A =
array([[-0.047,  0.110, -0.061, -0.015,  0.094,  0.018,  0.057, -0.284,
        -0.076, -0.109, -0.007, -0.043, -0.049, -0.092,  0.100,  0.033],
       [-0.032,  0.042,  0.067, -0.081,  0.077,  0.005, -0.033, -0.066,
        -0.035, -0.100, -0.044,  0.004,  0.036, -0.019, -0.159, -0.003],
       [ 0.016,  0.121, -0.050, -0.053, -0.049, -0.074, -0.132, -0.058,
         0.077, -0.046, -0.054, -0.019, -0.019,  0.084,  0.013, -0.087],
       [-0.013, -0.171,  0.064, -0.082,  0.103, -0.014,  0.196, -0.028,
        -0.087, -0.006, -0.048, -0.006,  0.055, -0.149, -0.209,  0.136],
       [ 0.000, -0.001,  0.026, -0.028,  0.002, -0.057,  0.082,  0.092,
        -0.031, -0.015,  0.001, -0.052, -0.006, -0.027, -0.076,  0.028],
       [ 0.040,  0.138,  0.041, -0.002,  0.057, -0.132, -0.097, -0.054,
         0.000, -0.015,  0.005,  0.026,  0.006,  0.017, -0.119, -0.018]])
A[0][0] => -0.047
A[2] => [0.016, 0.121, -0.050, -0.053, -0.049, -0.074, -0.132, -0.058, 0.077, -0.046, -0.054, -0.019, -0.019, 0.084, 0.013, -0.087]
A[3][7] => -0.028
A[4][0] => 0.000
A[4] => [0.000, -0.001, 0.026, -0.028, 0.002, -0.057, 0.082, 0.092, -0.031, -0.015, 0.001, -0.052, -0.006, -0.027, -0.076, 0.028]
A[5][4] => 0.057
A[1][12] => 0.036
A[0][3] => -0.015
A[5][8] => 0.000
A[3][1] => -0.171
A[0][1] => 0.110
A[3] => [-0.013, -0.171, 0.064, -0.082, 0.103, -0.014, 0.196, -0.028, -0.087, -0.006, -0.048, -0.006, 0.055, -0.149, -0.209, 0.136]
A[2][10] => -0.054
A[:, 7] => [-0.284, -0.066, -0.058, -0.028, 0.092, -0.054]
A[2][5] => -0.074
A[1][10] => -0.044
A[5][7] => -0.054
A[0][12] => -0.049
A[5][11] => 0.026
A[5][2] => 0.041
A[2][4] => -0.049
A[5][15] => -0.018
A[0] => [-0.047, 0.110, -0.061, -0.015, 0.094, 0.018, 0.057, -0.284, -0.076, -0.109, -0.007, -0.043, -0.049, -0.092, 0.100, 0.033]
A[2][12] => -0.019
A[:, 14] => [0.100, -0.159, 0.013, -0.209, -0.076, -0.119]
A[:, 1] => [0.110, 0.042, 0.121, -0.171, -0.001, 0.138]
A[3][8] => -0.087
A[:, 4] => [0.094, 0.077, -0.049, 0.103, 0.002, 0.057]
A[0][5] => 0.018
A[1][2] => 0.067
A[5][3] => -0.002
A[0][7] => -0.284
A[2][14] => 0.013
A[5][9] => -0.015
A[5] => [0.040, 0.138, 0.041, -0.002, 0.057, -0.132, -0.097, -0.054, 0.000, -0.015, 0.005, 0.026, 0.006, 0.017, -0.119, -0.018]
A[:, 15] => [0.033, -0.003, -0.087, 0.136, 0.028, -0.018]

arr =
array([[-18.8,   1.8, -39.9,  13.3,  26.0, -37.5],
       [ 22.6,   3.3,  -9.6, -46.4, -11.0,   6.4],
       [ 24.5,  13.3,  -2.6,  -0.7, -56.2,  10.4],
       [ -1.8, -15.3, -50.5,  12.2, -16.7, -30.0],
       [ 18.7,  16.4,   0.9, -27.8, -41.8,  -4.8],
       [-21.1,   3.4, -16.9, -18.9,  11.6,  16.6],
       [ 19.9, -18.7,  46.1, -15.2,  26.0,  19.4],
       [ 38.6,  31.6,  21.6, -15.5,  10.7,  34.2],
       [ 35.1,  -5.5,  10.0,  -4.7,  -1.1, -19.4],
       [-35.1,  17.7,  -6.0, -50.3, -29.3,   1.4],
       [ 11.4, -13.0,  14.3, -55.8, -18.7,  61.7],
       [-12.4, -10.9, -21.8,   1.4,  -0.8, -22.0]])
Indices start at 0.
(0, 0) -> -18.8
(11, 3) -> 1.4
(2, 3) -> -0.7
(10, 4) -> -18.7
(3, 5) -> -30.0
(11, 4) -> -0.8
(4, 3) -> -27.8
(0, 5) -> -37.5
(2, 4) -> -56.2
(5, 1) -> 3.4
(9, 3) -> -50.3
(9, 1) -> 17.7
(3, 1) -> -15.3
(8, 1) -> -5.5
(2, 0) -> 24.5
(9, 4) -> -29.3
(6, 1) -> -18.7
(10, 5) -> 61.7
(6, 3) -> -15.2
(7, 1) -> 31.6
(8, 3) -> -4.7
(8, 4) -> -1.1
(3, 0) -> -1.8
(0, 2) -> -39.9
(6, 2) -> 46.1
(9, 2) -> -6.0
(11, 5) -> -22.0
(2, 1) -> 13.3
(5, 5) -> 16.6
(5, 0) -> -21.1
(0, 3) -> 13.3

a = ((106, 145, 146, 133, 131, 28, 141, 142, 131, 127, 124, 119, 146), (124, 160, 88, 189, 150, 84, 133, 146, 97, 85, 129, 160, 133), (149, 185, 135, 39, 136, 145, 68, 143, 227, 155, 107, 157, 210), (139, 144, 233, 189, 47, 188, 155, 91, 128, 100, 140, 90, 105), (100, 168, 87, 75, 212, 107, 61, 145, 180, 146, 97, 185, 121), (171, 163, 100, 91, 213, 223, 71, 166, 152, 141, 155, 150, 140))
a[0][-13]: 106
a[0][8]: 131
a[-5][-6]: 146
a[-3][2]: 233
a[-2]: [100, 168, 87, 75, 212, 107, 61, 145, 180, 146, 97, 185, 121]
a[-2][-12]: 168
a[-3][7]: 91
a[:, -2]: [119, 160, 157, 90, 185, 150]
a[1][8]: 97
a[-2][9]: 146
a[3][-12]: 144
a[1][3]: 189
a[3][4]: 47
a[:, -8]: [28, 84, 145, 188, 107, 223]
a[5][11]: 150
a[5]: [171, 163, 100, 91, 213, 223, 71, 166, 152, 141, 155, 150, 140]
a[-1][-5]: 152
a[-4][10]: 107
a[-2][-6]: 145
a[:, -9]: [131, 150, 136, 47, 212, 213]
a[-1][0]: 171
a[:, 12]: [146, 133, 210, 105, 121, 140]
a[:, 8]: [131, 97, 227, 128, 180, 152]
a[3][12]: 105
a[5][9]: 141
a[5][4]: 213
a[4][0]: 100
a[2][-11]: 135
a[3][-10]: 189
a[2][-1]: 210

x =
719  382  452  522  510  563  537  646  640
473  657  722  692  527  502  584  422  434
894  649  784  730  706  573  511  639  668
845  803  579  552  366  289  318  623  581
542  600  585  536  587  593  502  584  568
773  225  312  520  451  567  448  717  679
621  574  621  670  569  552  507  605  597
580  505  663  500  501  593  505  484  517
480  353  911  348  401  661  403  500  456
737  509  355  510  444  453  786  183  838
669  517  505  550  605  593  725  397  611
591  565  528  553  540  556  484  622  554
558  503  709  549  505  614  474  588  558
x[0][0]	719
x[2][8]	668
x[11][0]	591
x[:, 2]	[452, 722, 784, 579, 585, 312, 621, 663, 911, 355, 505, 528, 709]
x[:, 6]	[537, 584, 511, 318, 502, 448, 507, 505, 403, 786, 725, 484, 474]
x[10][7]	397
x[5][8]	679
x[10]	[669, 517, 505, 550, 605, 593, 725, 397, 611]
x[1][6]	584
x[1][1]	657
x[7][4]	501
x[6][4]	569
x[12][7]	588
x[12][2]	709
x[2][2]	784
x[8][1]	353
x[11][5]	556
x[8][8]	456
x[4][2]	585
x[11][1]	565
x[3][6]	318
x[5][7]	717
x[7][5]	593
x[4][0]	542
x[2][5]	573
x[9][5]	453
x[5][2]	312
x[8]	[480, 353, 911, 348, 401, 661, 403, 500, 456]
x[8][5]	661
x[3][1]	803
x[:, 3]	[522, 692, 730, 552, 536, 520, 670, 500, 348, 510, 550, 553, 549]
x[8][2]	911

B = [-19.3,   8.6, -35.8,  -5.3,  -7.9,   8.0,  26.9,  54.2,  14.1]
B[0]	-19.3
B[8]	14.1
B[-3]	26.9
B[1]	8.6
B[2]	-35.8
